These are the activations of a small neural network, seen along a few directions. Each row is one input.
In each table, some parts of the input vary, and every possible input appears once, in random order.
A made-up example of a description, with smaller parts first: one of 5 places around a ring, together with either a single point or (one of 2 separate values, together with one of 4 places along a line) or one of 9 places along a line.
Shared parts are said once, and a part with two or three values counts as separate values.

Other details of the inputs shift rows strongly along three fixed directions, in all tables alike. That doesn't count.
To show where, the next rows are all for the same input, with only those details redrawn:
[  3  -1 -20  20  13 -10  53  17  11  53 -29  12 -91]
[ -8 -62 -48  30  28  -3 -23 -28  62  33 -26 -29 -37]
[  1  -2  -4  16   4  -3  28  22  16  21 -28   4 -53]
[  6  10  12  -4  13   0  55  24  -5  66  14   8 -42]
[ -3 -53 -14   2  28   2 -18 -20  48  53  23 -35  10]
[  0 -43  17  -9  15  13 -45  -3  41  23  36 -42  65]
[  7  30  57 -16 -13  13  13  54  -9 -10  12  -1  37]
[ 6  4 25 -9  7  6 20 26  5 31 15 -7  2]

A family of inputs:
row 1: [  1  -5  15  14 -26  40 -41  22  10 -67  -9   4  39]
row 2: [-14  42  29  18  -1 -32 -39  23  -6 -72 -21   2  50]
row 3: [ 24  26 -11 -18  18 -13  45 -28 -21  58  34  25 -23]
row 4: [  8  31   2  19 -21  17  33  10 -12 -33 -74  36 -64]
row 5: [   1  -10  -11   23  -15  -13  -57   -4   29 -107  -73    0    9]
row 6: [  1  13 -40  33  26 -61  36 -27  -6  30 -52  16 -84]
row 7: [-13  16 -16  21   8 -17 -23  -4   8 -48 -20  16  -2]
row 8: [ 15 -11   2  -8  11 -18  12 -11  12  33   0  -7  -7]
row 9: [-12 -53   4 -16  47 -26  -4 -23  15  66  57 -32  44]
row 10: [ -2 -52 -40  12  33 -29 -41 -54  35   0 -12 -21   9]
row 11: [  0 -52 -43  16  14  30   2 -32   2  34  42  10 -12]
row 12: [ 23  30  40 -21 -23   9   6  20  -7  -2   6  15  25]
row 13: [ 23  -1   7  -8 -20  33   9  -3 -34 -18  30  24  22]
row 14: [ -2 -19 -35  29  18  -9  33   1  29  41 -41   1 -89]
row 15: [ -7  33 -11   3  35 -41  29 -17 -17  63  31  17 -17]
row 16: [-15 -61 -26  27  30 -15 -45 -21  48 -20 -19 -37   6]
row 17: [-42  25 -31 -31 -33  -5  -3   5 -38  -3  26 -25   9]
row 18: [ 10  51  -5  10   8 -33 -16 -12 -12 -39 -27   9  11]
row 19: [  7  -7  19 -12 -17  40 -52 -40  21 -29  23  -8  88]
row 20: [ -6  18  23 -11  16 -16  -3  13 -14  -5  34   8  42]
row 21: [ -8 -29 -22  39  12 -48 -66 -26  37 -71 -63 -34  24]
row 22: [ -2   3 -11  23  10 -19  30  19  15   2 -41   5 -63]
row 23: [-17 -37   0  10  42 -50 -15 -25  18  48  30 -37  35]
row 24: [-26  30  35 -49 -55  -9 -27  32 -60 -60   5 -43  41]
row 25: [-13 -46 -24   5  27  -5 -47 -34  45   3  28 -21  39]
row 26: [  5 -51 -10  -7  28 -18 -21 -35  24  26  14 -27  25]
row 27: [  1  19  25  -4 -18  15 -15  20  17 -18  14   8  36]
row 28: [  1  15 -26  12   4  -1  43 -18  15  62  16  33 -61]
row 29: [  1 -28  32 -14   5  40  -9  40 -26 -21  27  -6  38]
row 30: [-52   8 -41 -10 -35 -12 -21   6 -21 -38 -15 -30 -25]
row 31: [ 14  -4 -42  26 -16   1 -21 -40  40 -12 -38  17 -39]
row 32: [ -4 -28 -24  -6  34  -6 -14 -45  26  53  63  -9  30]
row 33: [ 11 -22 -19  24 -23  23 -27  -2  12 -46 -56  15 -27]
row 34: [ 17  -5  37 -16 -16  10 -44  15  19 -34  -5 -18  69]
row 35: [ -4   5 -53  33  10 -16  21 -24  30  24 -29  30 -87]
row 36: [-13  57 -11 -58 -41  -4  27   9 -71  15  35 -16  21]
row 37: [  5 -42 -22   2   9  33 -11 -38  21  55  63  -5  26]
row 38: [ 23   8  32 -26  -9  29  49  27 -61  29  39  34  -2]
row 39: [ 26  42  -4  14 -43  22  46  13 -31 -21 -33  56 -60]
row 40: [ 22  33  18 -15 -16   2 -21 -11   4 -22  16  14  40]
row 41: [ 15  43  -2  17 -16 -20  37  18  -6 -33 -67  35 -72]
row 42: [  5  59  35  -9 -13  -4  41  42 -19  -8   7  33  -5]
row 43: [-23  51  20 -52 -55  -9  -1  33 -71 -38   6 -24  22]
row 44: [ -4 -42 -27  38   3  26 -21  10  26 -31 -54 -10 -46]
row 45: [ 24 -12  26 -27  -2  26  18  10 -22  42  26   4  15]
row 46: [  9   9  36 -28  16 -26  22  10 -27  15  29   0  39]
row 47: [ 18  49  22 -22   3 -12   6  -2 -31 -16  25  20  35]
row 48: [ -3  28  11  -2   1  29  55 -12 -16  51  28  28 -17]
row 49: [  7  29  32  -6 -18  35  48  52 -58 -18  22  45 -12]
row 50: [ 12 -18   8   4 -12  26  -2  28 -28 -46 -33  18 -15]
row 51: [ -18  -24   -4   40   -3   33  -49    9   42 -100  -85  -26   -1]
row 52: [  9  22  47 -10 -19  31   2  26 -15 -40 -35   6  21]
row 53: [-44   7  16 -44 -19 -18  19  16 -55  37  52 -46 -13]
row 54: [-10 -25  11 -12  22  36   3 -34  17  59  55 -14  39]
- What do these inputs look like to the network? => one of 6 places along a line, together with either a single point or one of 8 places along a line
- The inputs of row 16 and row 32 match in every part but the place on the line of 6. If row 53 is changed in the same way as row 16 into row 32, which row does it become? => row 17
- The inputs of row 54 and row 4 match in every part but the place on the line of 6. If row 2 is changed in the same way as row 54 into row 4, which row does it become? => row 6
- Which other rows agree with row 24 in the place on the line of 6? List them by row number. => row 8, row 21, row 26, row 34, row 45, row 46, row 50, row 52
- Which other rows does row 13 become when the place on the line of 6 takes its other values? List them by row number. => row 11, row 29, row 38, row 49, row 50
- Which other rows does row 31 become when the place on the line of 8 takes its other values? List them by row number. => row 3, row 13, row 18, row 19, row 39, row 40, row 47
